Read these off the row that follows.
1) Which number is the largest entry?
2) Which number is the minimum?
[69 54  5 80]
1) 80
2) 5

Questions about the table below. Counting starts at 0.
1) What is the bottom entry of the column that holds the largest entry?
2) What is the entry at row 0, column 1?
3) What is the entry in the bottom-left corner?
4) What is the entry in the top-left corner?
5) What is the bottom-right entry?
6) What is the entry directly below 9.7?
7) What is the entry directly below 1.2?
8) What is the entry at row 1, column 0?
[[48.4,-25.8,10.9,53.8,-59.0,9.8,19.4,22.4,1.2,8.1],
[49.2,-14.3,12.9,54.2,-54.9,3.4,19.3,18.1,12.9,7.0],
[13.0,-20.5,-0.3,50.7,-41.3,23.0,24.8,9.5,-25.8,-31.4],
[19.4,-34.7,-7.6,49.2,-23.7,23.8,34.0,19.7,-27.0,-17.8],
[13.6,-19.1,-2.5,46.3,-39.4,22.6,23.5,11.1,-21.8,-30.3],
[17.0,-29.2,-6.3,43.0,-50.1,22.6,28.1,20.1,-18.5,-23.5],
[49.1,-13.0,10.3,52.7,-45.6,6.5,17.4,13.8,6.5,4.8],
[46.2,-11.7,14.8,52.4,-43.6,2.6,15.1,23.1,-9.0,3.5],
[47.4,-14.8,12.8,53.9,-58.9,8.5,18.9,15.4,-7.2,4.3],
[52.3,-23.4,9.7,54.3,-53.3,10.1,23.7,19.1,-1.4,8.6],
[14.9,-26.5,-5.1,45.0,-50.2,22.4,31.9,13.2,-17.4,-23.5],
[16.5,-29.2,-7.1,49.5,-56.0,23.6,33.5,17.8,-9.6,-20.1],
[47.0,-17.6,16.4,57.0,-59.9,4.3,15.4,25.2,-11.1,8.2]]
1) 57.0
2) -25.8
3) 47.0
4) 48.4
5) 8.2
6) -5.1
7) 12.9
8) 49.2

data = ((-27.8, 14.1, -19.5, 40.9, -22.8, 48.1, 54.3, 39.2, 56.8, 52.4, 37.5, 28.7), (-25.8, 20.0, -6.3, 33.6, -21.0, 27.5, 38.5, 34.1, 47.3, 33.0, 24.9, 11.8), (44.3, -33.8, 34.4, -62.2, 41.3, -65.1, -66.7, -52.7, -69.2, -60.7, -58.6, -32.5), (-36.2, 5.1, -26.7, 43.4, -20.8, 52.7, 57.7, 39.4, 54.4, 51.2, 38.0, 40.7), (-27.3, 24.3, -20.4, 47.3, -27.6, 54.4, 58.0, 43.2, 60.6, 57.8, 44.5, 24.4), (-29.9, 14.5, -32.7, 48.6, -24.4, 60.7, 59.8, 49.2, 62.1, 65.4, 47.2, 30.8), (-38.1, 15.0, -32.7, 50.6, -29.6, 60.6, 60.0, 52.0, 66.3, 63.2, 49.4, 40.0), (18.5, -8.5, -3.7, -14.5, 3.9, -8.5, -23.3, -10.4, -21.0, -5.7, -6.1, -8.4))
The entry just right of 51.2 is 38.0
The entry just right of 52.0 -> 66.3
The entry just left of 34.4: -33.8
Read off the entry just left of 60.0.
A: 60.6
Read off the entry just right of -36.2.
A: 5.1
Read off the entry just right of -6.3.
A: 33.6
Read off the entry just right of the smallest entry.
A: -60.7
The entry just left of the smallest entry -> -52.7
Read off the entry just left of -20.4.
A: 24.3
Read off the entry just right of 57.7.
A: 39.4
Read off the entry just left of the largest entry.
A: 52.0
Read off the entry just right of the largest entry.
A: 63.2
The entry just right of -25.8: 20.0
The entry just right of -23.3: -10.4
Read off the entry just left of -3.7.
A: -8.5

Questions about the array below.
1) Which number is the third smallest entry?
2) Which number is the entry just right of 6184?
3) Which number is the entry just left of 5712?
4) Which number is the entry just right of the largest entry?
5) Which number is the entry just right of the smallest entry?
6) Which number is the first entry in reading order?
7) Which number is the entry just right of 5765?
8) Which number is the entry just right of 6247?
[[8461, 4343, 7493, 4830, 3827, 8368, 3956, 5130, 2564, 6078, 2549], [6425, 6247, 5039, 6566, 3479, 4786, 8292, 7432, 4126, 1525, 4459], [7712, 7589, 4442, 3381, 5739, 4319, 6825, 3620, 4408, 5178, 7853], [3969, 5885, 3824, 5523, 7632, 6537, 6831, 5254, 6642, 4880, 3755], [5139, 4751, 7244, 2799, 3384, 4965, 4429, 5886, 6131, 5037, 7937], [4832, 4051, 7908, 7754, 3712, 7427, 6184, 5374, 6248, 3493, 7026], [4099, 5712, 4637, 4169, 6740, 2115, 7962, 3526, 5557, 4936, 5034], [6319, 5569, 6217, 6506, 4733, 4949, 8358, 7292, 5673, 2270, 3915], [5643, 8547, 8222, 4547, 3078, 5179, 2551, 5765, 8757, 3348, 5641], [8103, 4506, 7311, 6195, 8428, 7092, 5914, 6113, 5644, 8393, 5196], [7432, 7068, 5581, 3728, 5280, 4677, 6741, 3145, 5715, 4905, 7874], [2327, 4434, 7235, 4706, 6740, 2125, 4765, 7327, 3736, 6717, 5031], [7418, 5151, 5945, 4580, 3751, 6508, 7856, 5628, 4228, 2966, 4530], [6667, 4772, 1852, 6454, 3219, 5174, 6730, 4751, 6521, 7152, 4667], [7685, 5421, 7812, 6119, 4559, 8132, 2942, 3308, 3361, 5626, 4299], [5038, 5924, 5308, 4724, 4823, 4850, 2541, 6421, 8405, 6960, 3642]]
1) 2115
2) 5374
3) 4099
4) 3348
5) 4459
6) 8461
7) 8757
8) 5039

Read these off the table that follows. Indices start at 0.
1) Report the entry directly below the largest entry.
2) Report the entry at row 0, column 0.
3) Report the entry directly above -32.3.
4) Report the entry in the bottom-left corner.
5) Report the entry just left of -29.0.
6) Report the entry just left of the largest entry.
7) Report the entry directly below 23.8.
8) Report the entry just left of 1.6.
[[18.0,-35.6,39.2,-19.5,-29.2,2.0,49.3,-7.2,-11.4,45.8,-34.5,4.3,45.8,30.7,20.2,-44.8],
[-7.7,34.0,12.0,7.6,49.8,0.1,35.9,-15.9,41.4,15.4,8.1,-26.9,-2.1,-22.8,-35.7,-13.5],
[-30.0,15.6,-28.5,-9.0,-21.7,-7.3,-16.9,0.0,-41.6,6.6,-38.5,8.9,-13.9,25.9,-35.0,8.0],
[40.6,-5.9,-23.9,-53.8,-12.7,-22.9,-32.8,46.5,-15.1,-20.9,-8.3,48.1,-34.1,-15.2,-25.5,19.0],
[-28.4,-5.4,-18.2,11.1,5.4,27.3,-29.0,-44.7,27.9,-6.2,-6.0,2.3,-19.0,28.4,39.5,21.6],
[0.8,35.6,-36.6,-49.0,8.5,-6.1,-5.7,13.1,-8.5,10.3,-39.9,17.3,-9.8,-0.6,42.6,-6.7],
[44.4,-29.8,27.9,-28.0,-42.0,-28.8,9.6,44.0,-30.9,23.8,-27.1,-0.8,12.8,13.5,-21.5,4.0],
[15.0,-12.2,-41.4,39.0,30.2,-19.7,-37.2,18.3,-35.8,1.6,33.4,12.6,-40.7,29.7,-1.6,-9.3],
[-17.6,61.9,-41.3,-34.3,35.6,-10.1,-34.0,7.4,-15.9,-23.3,-21.9,8.1,-43.5,-6.1,-32.3,40.3],
[-37.7,2.8,-20.5,49.3,14.4,38.6,-10.6,-46.3,-27.7,-5.4,35.7,8.3,7.3,35.7,32.7,-23.7]]
1) 2.8
2) 18.0
3) -1.6
4) -37.7
5) 27.3
6) -17.6
7) 1.6
8) -35.8
